A small network was shown many inputs. Here are its activations along a few directions, one row for each input.
Each table varies a few parts of the input and shows all the possible inputs, shuffled.
Descriptions start from the smaller parts, as in this example, which fits no table here: one of 5 places around a ring, together with either a single point or one of 11 places along a line or (one of 3 separate values, together with one of 4 places along a line).
Shared parts are said once, and a part with two or three values counts as separate values.

Other details of the inputs vary at random and push rows far along three fixed directions, the same in every table; ignore that.

A family of inputs:
row 1: [ 1.16  0.21  0.52 -1.90 -4.09 -0.10  0.55  0.12 -0.34  2.31  0.45]
row 2: [ 1.27  2.00 -0.83 -1.14 -3.48  2.47 -1.27 -4.69 -1.81 -1.42  0.11]
row 3: [-2.03 -3.76 -1.03  2.12  4.65  0.09  1.59 -2.43 -0.02 -0.55  1.15]
row 4: [-0.86  1.81 -1.15 -0.32  1.48  1.28 -0.78 -2.84  0.24  1.61 -0.42]
row 5: [-2.01 -0.53  1.28  0.87  2.88 -1.06  1.23  2.70 -0.03  3.46  2.33]
row 6: [-4.13 -0.04 -2.86 -1.91 -1.69 -0.02 -2.22 -0.05 -0.45 -2.80 -3.01]
row 7: [ 2.73  1.91 -3.48 -3.73 -3.85  2.46 -1.23 -9.28 -4.14 -1.30 -4.21]
row 8: [ 2.10 -2.84  2.28  2.71  2.69 -0.82  3.78 -0.66 -0.01  2.13  3.77]
row 9: [ 3.53  1.52  4.34  0.61 -0.20 -0.53  1.25  3.71  0.88  2.97  2.26]
row 10: [-3.30 -1.87 -1.26  0.90  0.33 -0.43 -1.15  4.71  1.61 -1.93 -0.75]
row 11: [-1.60 -3.26 -0.82  1.70  2.63  0.66 -0.37 -4.01 -0.19 -2.16  4.17]
row 12: [ 2.36 -0.27  3.30 -0.78 -0.27 -1.93  1.87  4.98  0.96  5.14  1.95]
row 13: [-3.71 -1.30 -0.92  1.56  5.58  1.14 -0.67 -1.65 -0.10  0.26  2.14]
row 14: [-4.35 -0.47 -1.34  1.48  4.80 -0.55 -0.06 -1.42 -2.25 -0.11  2.64]
row 15: [-1.85 -1.93 -1.42  0.39  0.76 -0.60 -1.26 -1.21  2.60 -2.34 -0.22]
row 16: [-1.83 -3.17 -1.37  0.28  0.24 -1.10 -1.27  4.20  1.99 -2.45 -0.20]
row 17: [-2.99 -0.41 -3.59  0.46  2.21  2.55 -0.08 -6.19 -2.33 -1.17 -1.73]
row 18: [ 2.02  0.93  3.93  1.87 -0.09  1.01  4.46  1.47  0.11  5.83  1.54]
row 19: [ 0.96  0.06  4.49  1.79 -1.67  0.30  1.62  4.96  2.56  3.77  2.05]
row 20: [ 2.84  2.99  4.54  1.14 -0.40  0.99  2.02  2.33 -0.14  5.55  2.95]
row 21: [ 0.05  3.77 -1.37 -0.76 -3.54  2.12 -1.07 -4.78 -0.65 -0.43 -1.32]
row 22: [ 1.19  0.89  0.39 -0.98 -2.04 -1.20 -0.52  0.82 -0.44 -2.33 -4.32]
row 23: [ 2.72  1.12 -0.66 -2.48 -1.25 -1.28 -1.85  0.03  1.80 -1.64 -2.53]
row 24: [-1.18 -0.07  0.79  0.44  0.06 -1.90 -0.33  5.58  1.95 -3.27 -4.77]
row 25: [ 1.48 -0.11 -0.15 -2.10 -1.39 -0.05  0.34  0.92  0.93 -1.26 -4.49]
row 26: [ 3.51  1.26  2.37  0.45 -2.02  0.04  2.42  0.44 -0.52  1.60 -0.32]
row 27: [-3.36 -1.17 -0.26  2.85  4.74  0.39  1.92 -1.90 -1.01 -1.15  1.22]
row 28: [ 2.97  2.18 -2.46 -3.52 -3.14  2.37 -1.33 -2.11 -1.93  2.18 -1.65]
row 29: [-1.84 -1.52 -1.98  0.46 -0.42 -0.99 -1.93  2.64  0.31 -4.92 -0.53]
row 30: [-0.46  3.40 -1.30 -1.90 -0.94 -0.51 -2.87  0.98  1.32 -2.67 -4.71]
row 31: [-1.73 -2.06 -0.19  2.51  4.61 -0.35  2.05 -2.49 -1.00 -2.00  1.89]
row 32: [-2.29 -0.22  1.05  1.60  0.40  0.09 -0.75  2.03  1.11 -1.88  0.65]
row 33: [-0.84 -0.40  0.41  1.49  2.73  0.54  1.01  2.54 -0.16  3.64  2.77]
row 34: [-0.75 -1.32 -0.31 -0.28  2.79 -1.98 -1.39  2.19  3.27 -1.24 -1.14]
row 35: [-2.05 -2.47 -0.99  1.63  2.38  2.42  0.32 -5.78 -0.86  0.57  4.51]
row 36: [ 4.83  1.16  1.11 -1.48 -2.50  1.32  2.59 -3.49 -1.54  2.10 -0.34]
row 37: [ 1.24  3.15  1.77 -0.16 -4.64  1.17  1.90 -1.00 -2.45  4.39  2.15]
row 38: [-1.86 -3.97 -2.31  2.05  2.56  0.22  0.04 -2.10 -0.91 -1.95  4.61]
row 39: [-1.74  1.57 -2.86 -1.57 -3.44  0.79 -2.75  1.85 -0.49 -3.90 -3.74]
row 40: [ 0.50 -1.81 -1.77 -2.16  0.39 -2.72 -3.24  6.43  2.13 -4.65 -3.57]
row 41: [ 2.66  2.27  1.46 -1.34 -2.05 -0.84  0.48  1.15 -1.65  2.42  0.59]
row 42: [ 3.30  1.03  1.89 -1.53 -1.25  0.92  0.06  0.97  0.70  3.58  0.22]
row 43: [-2.76 -0.83  0.82  1.64  1.90 -1.99 -0.10  3.30  0.75 -2.46 -3.09]
row 44: [ 1.14 -0.25 -0.23 -1.82 -1.76 -0.59 -0.38  0.18  0.22 -0.43 -4.66]
row 45: [ 0.43  2.66 -1.49 -0.98 -2.15  3.58  0.75 -7.62 -3.79  3.22 -2.09]
row 46: [-3.24 -0.31 -2.34  2.05  4.62  1.06 -0.29 -1.51 -2.30 -0.04  3.03]
row 47: [ 2.94  1.06  4.14  2.00 -2.37 -1.51  1.98  2.72  2.56  2.13  2.82]
row 48: [-1.36 -2.70 -1.15  2.11  2.71 -0.52  0.00 -4.56  1.06 -2.01  3.93]
row 49: [ 1.37 -0.14  0.93  1.96  2.23  0.03  1.40  0.98 -1.38  2.69  4.53]
row 50: [-1.57 -3.16 -0.17 -0.32 -0.22 -3.08 -0.77  3.07  1.25 -3.26  0.48]
row 51: [ 0.56 -1.26 -0.09 -2.54 -0.27 -3.52 -1.97  5.22  1.40 -2.68 -2.63]
row 52: [-0.81  1.32 -0.12 -0.68 -2.54  0.05 -1.56  1.46  2.76 -1.05 -3.16]
row 53: [ 0.56  2.06 -1.96 -1.91 -4.42  1.24 -0.67 -4.85 -3.54 -0.54  0.18]
row 54: [ 4.43  0.99  2.22 -1.42 -1.46  0.23  0.15  0.65  0.33  2.38  1.00]
row 55: [ 1.67  2.29  0.19 -1.36 -0.82 -1.38 -1.68  1.31  1.67 -1.96 -2.48]
Description of these inputs: one of 5 places around a ring, together with either one of 3 separate values or (one of 2 separate values, together with one of 4 places along a line).
Question: The inputs of row 40 and row 46 match in every part but the place on the ring of 5. If row 48 is changed in the same way as row 40 into row 46, which row does it become?
Answer: row 21
Question: Change only the place on the line of 4 in row 51. List by row number the other rows that result.
Answer: row 23, row 40, row 54
Question: Change only the choice among 2 separate values in row 52. List by row number the other rows that result.
Answer: row 4
Question: Change only the place on the line of 4 in row 5. List by row number the other rows that result.
Answer: row 4, row 13, row 33
Question: List by row number the other rows that have the place on the ring of 5 in common with row 3.
Answer: row 1, row 12, row 15, row 16, row 25, row 28, row 34, row 35, row 42, row 44
Question: Change only the place on the ring of 5 in row 24. List by row number the other rows that result.
Answer: row 3, row 8, row 17, row 26

A family of inputs:
row 56: [ 3.16  1.35 -0.81 -0.88 -3.07  1.50 -0.19 -6.03 -1.21  0.32  2.04]
row 57: [-3.98 -3.41  0.70  4.25  5.29 -1.68  2.32  0.99  0.41 -2.50  1.54]
row 58: [ 0.91  0.73  1.63 -0.40 -0.49 -1.58  0.87  5.16  1.24  1.11 -3.55]
row 59: [ 0.94  1.83 -1.91 -1.85 -2.13  2.09 -0.48 -3.30 -3.33  3.30  1.63]
row 60: [-2.95 -1.31 -1.33  0.56  2.91 -0.47 -0.93  0.40 -0.22 -0.04  3.12]
row 61: [-3.98 -0.60 -0.75  1.50  3.61  0.10 -0.12 -0.30 -0.54  0.23  1.66]
row 62: [ 1.49  0.38 -2.05 -3.05 -1.23 -0.74 -3.11  1.89  1.21 -3.23 -3.66]
row 63: [ 2.68 -0.56  0.29 -0.06  0.86  0.45  1.80 -2.11 -2.00  4.69  4.03]
row 64: [-2.72 -0.79 -0.42  1.53  4.39 -0.24  0.99 -1.13 -0.20  0.02  0.39]
row 65: [-0.55 -0.49 -3.31 -2.56  1.24  0.05 -2.92 -2.10 -0.14 -3.40 -1.54]
row 66: [-1.65  1.32  0.49  0.65 -2.29 -0.17 -1.09  1.23  1.19 -1.91 -1.50]
row 67: [-1.73 -2.00 -0.43  1.65 -0.14  0.84  0.68 -1.32 -0.35  0.62  4.31]
row 68: [-1.98  1.00 -2.72 -0.48  1.99  1.23 -1.47 -2.69 -0.58 -2.51 -3.40]
row 69: [-2.64  0.71 -2.82 -0.80  2.31  0.94 -1.51 -2.81 -0.45 -2.98 -3.49]
row 70: [ 4.99  0.50  3.51 -0.70 -4.30 -0.09  2.23  1.45  1.37  2.75 -1.24]
row 71: [-0.48 -0.59  3.84  1.95 -1.62 -2.38  1.51  8.52  2.14 -0.18 -0.64]
row 72: [ 0.23  0.31  0.45 -0.98 -1.00 -1.66 -2.20  6.97  2.45 -1.15 -1.32]
row 73: [ 1.04  1.63 -1.51 -1.01 -3.93  2.54  0.23 -4.72 -3.57  1.04  2.12]
row 74: [-1.09 -1.84  2.28  4.30  2.68  0.81  4.31 -2.26  0.05  3.21  4.20]
row 75: [-2.78  0.31 -3.76 -2.09  0.54  0.79 -3.75 -1.31 -0.62 -3.39 -1.18]
row 76: [-0.23  2.57 -1.48 -0.86 -1.41  2.68  0.40 -4.09 -3.64  3.58  0.43]
row 77: [ 3.83  0.07  3.12  0.29  0.16 -0.58  2.83  1.25 -0.44  5.45  1.40]
row 78: [ 0.83  2.43 -1.39 -0.50 -3.98  2.51 -0.82 -5.66 -1.86  0.73  2.56]
row 79: [ 3.90  0.67  3.89  0.06 -2.91 -1.97  0.77  3.33  2.99  0.11 -1.74]
row 80: [ 1.03  0.17 -1.72 -3.33 -1.03 -1.22 -2.40  1.63  0.81 -2.25 -2.88]
row 81: [ 1.92  1.99  3.29  0.17 -5.52  0.86  1.77  3.19  0.90  3.44 -0.46]
row 82: [ 1.38 -3.18  1.70  2.48  1.34 -0.09  2.81 -1.52  0.30  2.68  6.17]
row 83: [-1.62  1.80 -1.77 -1.68 -1.20  0.40 -3.29  2.31  0.52 -2.92 -4.73]
row 84: [-4.15 -0.70 -0.88  1.55  3.80  0.44 -0.87 -0.06 -0.22 -0.84  1.11]
row 85: [-4.40 -3.00  1.13  4.91  5.59 -1.97  1.48  0.73  2.34 -2.83  2.07]
row 86: [ 2.66 -1.34  3.40  1.40 -0.05 -1.50  2.77  1.95  0.34  1.07  0.93]
row 87: [-0.27 -0.07 -2.53 -1.53  1.88  0.49 -1.98 -2.84 -0.26 -2.91 -3.15]
row 88: [ 0.87  0.33 -0.64 -2.60 -0.17 -1.04 -1.51  1.01  0.72 -1.85 -4.42]
row 89: [ 4.77  1.29  0.45 -2.35 -5.12  0.53  0.44 -1.17 -1.57  0.63 -0.38]
row 90: [ 0.56 -1.51  2.06  0.45  2.98 -1.87  0.43  3.40  2.21 -0.07 -0.46]
Question: What is each input in this table made of?
Answer: one of 5 places around a ring, together with either one of 3 separate values or one of 4 places along a line
Question: The inputs of row 73 and row 57 match in every part but the place on the ring of 5. If row 75 is changed in the same way as row 73 into row 57, which row does it become?
Answer: row 69
Question: Change only the choice among 3 separate values in row 71. List by row number the other rows that result.
Answer: row 66, row 81
Question: Change only the choice among 3 separate values in row 56. List by row number the other rows that result.
Answer: row 82, row 89
